Each row below holds a small network's activations on one input, seen along a few directions.
Each table varies a few parts of the input and shows all the possible inputs, shuffled.
A made-up example of a description, with smaller parts first: one of 8 places around a ring, together with either a single point or one of 9 places along a line or (one of 3 separate values, together with one of 6 places along a line).
Shared parts are said once, and a part with two or three values counts as separate values.

Other details of the inputs shift rows strongly along two fixed directions, in all tables alike. That doesn't count.

Table:
R1: [  4.3  31.8   1.4 -32.1 -22.4  -0.7  40.7  -9.9 -39.5  15.1  -5.3   1.2]
R2: [-8.1 -6.3  5.3 -6.9 -2.6 -3.9 -7.6  5.8 -4.5 -4.3  3.4 -2.4]
R3: [-12.8  -8.4  36.2   2.9  61.7   7.3 -18.1   9.9   1.7 -14.1 -15.6  22.5]
R4: [ -2.9  -6.6   3.9 -10.0   0.3   1.9  -3.4   0.3   0.4  -7.2   4.4  -7.6]
R5: [  5.5  -1.3 -44.4  33.2 -25.9   7.0 -30.6  -4.0  23.2  -5.4  20.6 -11.2]
R6: [ 1.4 -7.9  7.9 -4.8  0.1  0.9 -2.4 -5.1  2.7 -0.5  6.6 -4.5]
R7: [  5.5  16.6  16.0 -31.0 -28.0 -15.7  43.5   0.2 -33.8  12.1  -5.4   0.8]
R8: [-3.8 -7.6  9.2 -1.6 -2.9 -4.9 -6.6  0.4 -2.2  2.4  5.6  0.7]
R9: [ -1.2   2.3 -12.3  -7.4   2.9  10.9  -6.4  -1.5  -2.7  11.2   1.5   8.5]
R10: [  6.1 -21.2 -32.8  26.2 -27.7  -5.7 -28.4  -8.0  27.7  -9.2  12.4 -20.7]
R11: [  1.6  -9.2 -47.9  14.3 -20.5   2.5 -38.0 -10.2  22.2   1.4  26.3  -8.2]
R12: [  6.3   8.3 -14.0   1.5   5.7   3.4  -2.7  -9.3  -8.9  -1.7   5.2   7.9]
R13: [  4.7   2.4 -13.6   0.7   2.3   7.6  -5.0  -5.0 -11.2   3.5  -4.5   7.1]
R14: [-10.6  -7.3  32.2   1.6  64.8   4.5 -15.0  10.1  10.1  -4.1 -16.2  25.6]
R15: [ 10.5  23.2  21.3 -20.5 -29.3  -2.4  54.7   2.2 -18.5  14.4  -2.0  -5.3]
R16: [  4.8  27.5   8.3 -32.5 -22.6   3.7  41.6  -9.5 -37.6  16.2  13.4   7.0]
R17: [ -2.0  -4.8 -47.6  25.3 -25.7   3.8 -36.4 -10.4  16.3  -7.5   9.4 -15.9]
R18: [ -1.2 -22.1 -37.1   6.6 -23.9  -4.7 -35.3  -1.8  30.5  -6.1  16.9 -22.7]
R19: [ 7.7 -5.9  0.9 -1.0  2.0 -4.8  1.0 -6.2  1.7 -2.5 -2.0 -3.7]
R20: [-3.9  3.5  3.4  7.6 -5.6 -1.7  1.9 14.5  4.1 -5.3 -4.8 -3.2]
R21: [ -9.3  -4.3  30.9  13.0  60.8   4.9 -10.1  11.5   4.2 -18.2 -24.9  23.8]
R22: [ -5.3   4.7 -19.9  -2.0 -14.9   7.6 -16.8  -9.8  -4.2   2.1  10.4  -7.6]
R23: [ 4.0 -4.8  2.3  8.6  0.8 -2.2  7.6 -4.9  4.8 -0.7 -1.0 -3.7]
R24: [ -1.6   0.3  -6.7  -3.1   0.4  13.3  -8.5  -4.0 -10.2   5.5   4.1   6.2]
R25: [-1.3 -4.5  3.7 11.7 -2.2 -8.0  3.4  0.7  0.0  2.2 -2.0  1.5]
R26: [-0.5  1.2  7.1 16.1 -4.2 -3.4  4.8  7.8  6.0  5.3 -0.8 -0.6]
R27: [ 0.5 -8.9  7.5 -1.5  1.7  0.2 -0.4 -6.4  2.3  3.4  8.3 -5.0]
R28: [  0.1  -0.7  -7.2  13.7 -23.4  -5.3  -4.6   9.0  10.1  -1.9   2.2  -8.8]
R29: [ 3.8  2.9  4.4  6.8 -3.5  3.5  6.1  5.7 10.4 -5.7 -3.6 -6.2]
R30: [  2.5  -5.6   2.3   2.1  -1.0 -10.6  -3.3  -0.6  -3.2   0.4  -3.0   1.6]
R31: [ 1.3  3.2  2.1  4.5 -2.6  4.1  6.1  8.9  9.0 -8.2 -3.8 -8.4]
R32: [ 5.9 -4.9 -0.7 -3.9  1.3 -4.4  0.0 -4.0  0.8 -6.7 -4.0 -4.5]
R33: [  1.9   4.4 -12.0   7.0  -0.6  10.9  -0.5  -2.4  -7.8   1.4  -5.2   7.5]
R34: [  0.6  -2.6  -1.4   0.1  -0.6  -0.5   4.6   1.8   2.9 -11.3  -4.9  -6.3]
R35: [ -3.7   8.6  16.3  15.3  68.1  18.5  -8.6   0.7  -0.7 -16.1 -14.8  30.9]
R36: [ -2.8  16.9  15.0 -41.4 -26.5 -11.8  42.1   6.9 -26.7  17.3   0.4   0.0]
R37: [  2.3 -10.7 -11.1  -2.0 -12.7  -5.1  -4.7  -6.2  14.5  10.1  12.4 -10.5]
R38: [ -4.5   8.5  19.9  19.0  62.7  27.2  -9.4  12.0   3.1  -7.8 -23.4  28.1]
R39: [  4.4  17.8  20.4 -43.5 -19.1  -5.7  48.9  -1.1 -22.2  16.8  -0.6  -0.5]
R40: [-0.4 -7.0  6.3 -7.7 -0.6  1.3 -3.4 -2.9  1.8 -4.7  4.6 -5.4]
R41: [ -2.8 -10.4  -9.9   1.1 -16.1 -11.0  -8.9  -0.8   9.6  13.0  11.6  -5.5]
R42: [ -9.9  -3.2  35.5   1.4  75.0   4.0  -9.8  13.4  -4.1 -18.8 -28.7  26.2]
R43: [-4.7 -8.6  8.9  1.6 -1.3 -5.6 -4.6 -0.9 -2.5  6.3  7.3  0.3]
R44: [ -3.9 -22.1 -33.3  12.1 -27.8 -11.2 -39.5   0.6  27.1  -0.7  16.2 -15.3]
R45: [ -9.7  16.6  19.7  16.3  64.4  24.4 -11.3   8.4   4.5 -12.1 -23.8  22.1]
R46: [-13.5   8.8  16.1  -2.6  69.8  19.8 -18.7   2.1   3.6  -5.3 -18.2  25.2]
R47: [  1.1  -7.4  -9.0  12.2 -20.8 -10.2  -5.1  -0.3   4.9  -0.8   3.0  -5.9]
R48: [ 0.4  2.2  7.4 12.9 -5.8 -2.7  2.8  9.1  6.4  1.4 -2.6 -0.2]
R49: [  6.8  15.6  17.4 -39.4 -24.8  -7.2  47.8  -4.1 -19.8  21.4   3.8  -2.5]
R50: [ -4.0 -17.8 -29.7  22.2 -23.6  -9.3 -30.4   3.8  18.3 -13.2   6.4 -15.2]
R51: [  4.6 -22.0 -38.4  14.6 -24.5  -8.0 -34.0  -5.2  22.0 -13.8  10.9 -24.1]
R52: [  7.9  18.4  16.3 -27.8 -27.9  -6.6  52.3  -2.7 -25.5   7.1  -5.1  -4.1]
R53: [ 4.7  0.9  5.7 12.9 -1.2  2.4  9.0  2.2 10.9  2.4  0.2 -5.8]
R54: [  6.4  14.7  17.2 -24.8 -25.8 -16.8  46.4  -3.3 -33.3  20.2  -1.7   1.2]
R55: [ 6.8 -6.9  0.6  2.2  3.6 -5.5  3.0 -7.5  1.3  1.4 -0.3 -4.1]
Each input here is: one of 5 places along a line, together with either one of 3 separate values or (one of 2 separate values, together with one of 4 places along a line).
Q: The inputs of R15 and R49 match in every part but the place on the line of 5. If R38 is changed in the same way as R15 into R49, which row does it become?
A: R9
Q: Change only the choice among 2 separate values in R32. List by row number the other rows that result.
A: R7
Q: Change only the choice among 3 separate values in R5. List by row number the other rows that result.
A: R38, R45
Q: A walk changes only the place on the line of 5. It starts at R41 and steps to R43. List the rest of the walk in order.
A: R54, R25, R26

Table:
R56: [-10.3  -3.2  51.7 -10.2  40.1  -5.0  13.2  13.2  -0.1   5.5 -12.6  17.0]
R57: [ -6.3  -9.6 -20.9  16.9  13.6  14.7 -38.9  -4.4  18.1   7.8  13.6   5.4]
R58: [  2.4  -6.2  47.3 -10.9  42.5  -3.9  22.8   1.5  -2.9  -6.9 -15.1  10.1]
R59: [ -8.3  19.3  23.5 -20.9  46.7  22.6  10.0   3.5  -9.8   4.7  -6.1  22.8]
R60: [ -8.9  -0.4  47.4 -19.0  38.2  -0.3  15.9  17.1   2.1  -3.0 -12.4  10.1]
R61: [ 13.8   2.1 -18.5  26.8 -70.2 -13.3  19.5   7.9  15.7   2.3   8.4 -31.6]
R62: [ -3.4  -0.2 -37.9 -15.1 -65.3 -12.3  -9.0  -0.3  -9.5   2.9  17.0 -21.7]
R63: [ 13.0  25.6   2.3 -35.0 -26.0   4.0  51.4 -18.9 -34.6  22.4   9.7  -1.2]
R64: [-12.3 -17.4 -17.0  15.3   8.6  -1.9 -43.3   4.9   5.1  -6.1  -0.8   4.9]
R65: [ -2.5   4.4  25.1 -13.0  42.6   1.5  11.6  -1.9 -25.7 -12.3 -21.7  19.0]
R66: [  8.9  29.2   0.1 -42.3 -27.6   7.3  47.6 -12.5 -26.5  18.8   6.4  -3.4]
R67: [  4.7  18.9   9.4 -30.3 -30.8 -18.0  42.4  -5.3 -45.0  17.4  -1.2   4.7]
R68: [  0.5 -31.1   2.6  24.4  11.3 -14.0 -29.7   0.8  29.6  -4.9   5.9  -4.2]
R69: [ -1.6   1.9 -22.5  46.9   2.1   5.5 -26.1  10.2  13.9 -23.8 -14.5  -0.3]
R70: [  4.0  -3.0 -43.5 -13.7 -64.6 -13.8  -4.9  -8.5  -7.8  -2.0  11.9 -27.4]
R71: [  5.6   8.9 -24.9  47.4   9.4  22.9 -21.7   1.8  25.8  -9.8  -2.1   2.0]
R72: [ -0.5 -27.5  -2.4  10.5   9.9  -5.7 -26.0   3.6  33.5 -15.8   1.0 -15.5]
R73: [  1.3 -11.7 -21.7  22.2  19.5   9.6 -34.7 -12.5  18.0   2.8  12.6   9.3]
Q: The inputs of R56 and R64 match in every part but one. If R58 is changed in the same way as R56 into R64, which row does it become?
A: R65
Q: What is each input in this table made of?
A: one of 3 separate values, together with either a single point or one of 5 places around a ring
Q: Change only the choice among 3 separate values in R66. List by row number the other rows that result.
A: R70, R72
Q: Change only the choice among 3 separate values in R73. List by row number the other rows that result.
A: R67, R68

Table:
R74: [  8.8  -0.9 -27.0  -4.6 -78.8 -20.0   1.2  -2.3  -5.4  -2.2   9.6 -29.6]
R75: [ -1.1   7.9  50.7   3.5  60.1   2.1  20.0  12.1  -0.2   2.7 -20.7  16.4]
R76: [  0.8  11.3  43.7  -9.3  20.8  -6.4  49.4   7.3  -9.5  16.2 -11.9  19.7]
R77: [  1.1  -6.6 -31.5  -5.8 -74.4 -12.1   8.4  -0.1  -6.3  -8.3  10.9 -34.9]
R78: [  9.3   9.8 -40.6   4.1 -63.2  -2.7   1.7 -22.8 -19.9  11.8  25.9 -16.0]
R79: [-18.2 -21.4 -14.0   7.4  26.0  -5.7 -55.2  -0.1  34.4 -15.6  17.1  -3.5]
R80: [ -0.3   9.5  35.3 -54.3 -38.3  -7.2  52.6   2.5 -48.0  36.4  11.2   4.1]
R81: [ -1.1  16.1  35.3 -15.6  25.3 -11.9  31.1  15.9 -30.1  -3.5 -22.9  14.1]
R82: [ -2.0 -12.3  28.9  27.8  54.2  10.3 -27.5   6.0  34.2 -15.4 -15.4   8.6]
R83: [  3.3  -7.1 -22.3  34.0  28.8  20.6 -42.4  -6.6  22.4 -18.5  14.1   9.5]
R84: [  0.4  11.2 -48.1  -0.2 -61.5  -2.1  -4.5 -18.8 -15.3  17.0  11.7 -13.8]
R85: [  2.1  -5.6 -31.5  27.7  28.7  25.3 -46.5   3.6  33.1 -12.6   5.2   5.6]
R86: [  9.6   0.9  32.2 -45.8  33.4  -4.6  37.8 -13.1 -19.1   5.9 -14.1  11.5]
R87: [ -1.7  11.2  45.2 -14.8  21.9  10.6  47.1   7.8  -9.6   1.9 -14.0   2.6]
R88: [ -2.3   2.1 -40.6  11.9  -2.6  13.5 -33.0  -0.7  15.6   4.9   0.3  -1.3]
R89: [ -8.8 -26.3 -15.6  33.8  19.6  -9.7 -40.2   9.4  23.7 -20.8  -7.0   7.1]
Q: What is each input in this table made of?
A: either one of 3 separate values or one of 5 places around a ring or (one of 2 separate values, together with one of 4 places along a line)
Q: A walk changes only the place on the ring of 5. It starts at R84 and steps to R78. List the rest of the walk in order.
A: R83, R85, R88
Q: Change only the choice among 2 separate values in R87. List by row number the other rows that result.
A: R77

Table:
R90: [ 2.0 13.1 28.0  3.6 30.3  5.3 23.0  8.6  9.6  3.8 -9.6 14.2]
R91: [-5.4 -5.9 32.4 -7.0 65.1  8.9 -7.8  6.2 14.9  2.0 -7.5 23.0]
R92: [  5.9 -19.2 -24.7  43.0   4.7  -8.9 -35.2  -6.1  24.6 -11.5  -2.8  -7.0]
R93: [ -1.6  21.4  19.2 -11.7 -36.5  -9.0  44.5  19.3 -32.2  16.5   1.4   5.5]
R94: [-14.6   3.2  30.7 -12.9  19.2  -1.9  -2.0  10.3 -19.3  10.0  -8.1  17.2]
R95: [ -5.8   5.1 -58.6  14.6  14.3  28.2 -55.4 -17.9   7.7  -4.0  17.7  12.6]
R96: [-11.6   1.3  20.4 -25.7  20.9  -0.3   3.4   8.8  -9.7  -2.3 -18.8  11.6]
R97: [ -8.7  14.5  15.8 -45.4 -30.7  -8.8  36.2   1.9 -29.9   1.7   0.6  -6.2]
R98: [  2.2 -11.0  25.3 -11.3  58.9   3.8  -3.2  -3.7  -7.4  -8.8 -22.9  19.2]
R99: [ -6.4  16.0  24.4   1.7  25.4  -4.1  14.3  22.1  -5.1  -6.9 -17.4  18.9]
R100: [  4.2  10.7  12.3 -43.7 -20.7  -1.6  46.1  -4.1 -14.5  22.0   6.0  -7.6]
R101: [ -6.4 -10.5  34.8   1.4  55.9  -1.9  -3.9  -4.3 -13.6  -0.3  -8.8  28.7]
R102: [ 10.4  11.8  11.7 -35.1 -17.2 -19.9  40.6  -9.7 -35.2  19.0   3.2   2.1]
R103: [  8.6  -6.4 -31.1 -19.9 -71.6  -6.4   1.3 -15.4   9.5   8.7  33.3 -39.3]
R104: [ -9.2 -16.1 -25.8  31.4  -0.1  -0.1 -37.0  12.8  28.3 -17.7  -9.1 -13.8]
R105: [ -9.7 -16.8 -27.1   5.3 -20.2 -14.7 -41.3   3.4  17.9  -0.5  10.4  -9.3]
R106: [-10.6 -13.0 -21.1  31.5  -1.4   2.2 -39.4   9.3  26.1 -29.8  -3.0 -17.6]
R107: [ -7.3   4.7  39.4  19.7  49.4  15.4   8.0   8.0   8.7   4.7 -11.5  19.8]
R108: [  8.9 -24.3 -27.8  35.7   2.9  -2.0 -32.0  -4.3  27.7 -20.7  -5.8  -6.3]
R109: [ 12.5  -6.2 -33.3  20.8 -76.2 -19.9   8.7 -11.6  -8.3  15.3  23.5 -24.2]
R110: [ 16.1  20.0  15.0 -18.9 -26.0  -5.9  53.0  -7.1 -32.9  -2.8  -6.6  -8.6]
R111: [-6.7 -6.9 37.7 -2.9 51.5 11.6 -4.9  5.7  6.2  8.7  0.7 25.8]
R112: [  1.7  15.1 -53.2  40.6  18.7  37.2 -54.0 -10.4  12.3  -9.9   0.6  11.1]
R113: [ 11.6  26.0  20.2 -23.8 -28.3   5.1  54.9  -0.4 -14.0   6.3   2.3 -13.3]
R114: [ 14.0 -13.2 -38.1 -15.4 -70.6 -17.7   0.2 -20.9  -8.0  -1.3  27.1 -34.0]
R115: [  5.9 -13.2 -26.5  24.4 -17.6   5.8 -18.5  -0.3  36.5  -2.1   5.2 -22.6]
Q: What is each input in this table made of?
A: one of 2 separate values, together with either a single point or (one of 3 separate values, together with one of 4 places along a line)
Q: Change only the place on the line of 4 in R114. List by row number the other rows that result.
A: R98, R101, R102
Q: Change only the place on the line of 4 in R94. List by row number the other rows that result.
A: R96, R97, R105
Q: Change only the choice among 3 separate values in R99. List by row number the other rows that result.
A: R90, R92
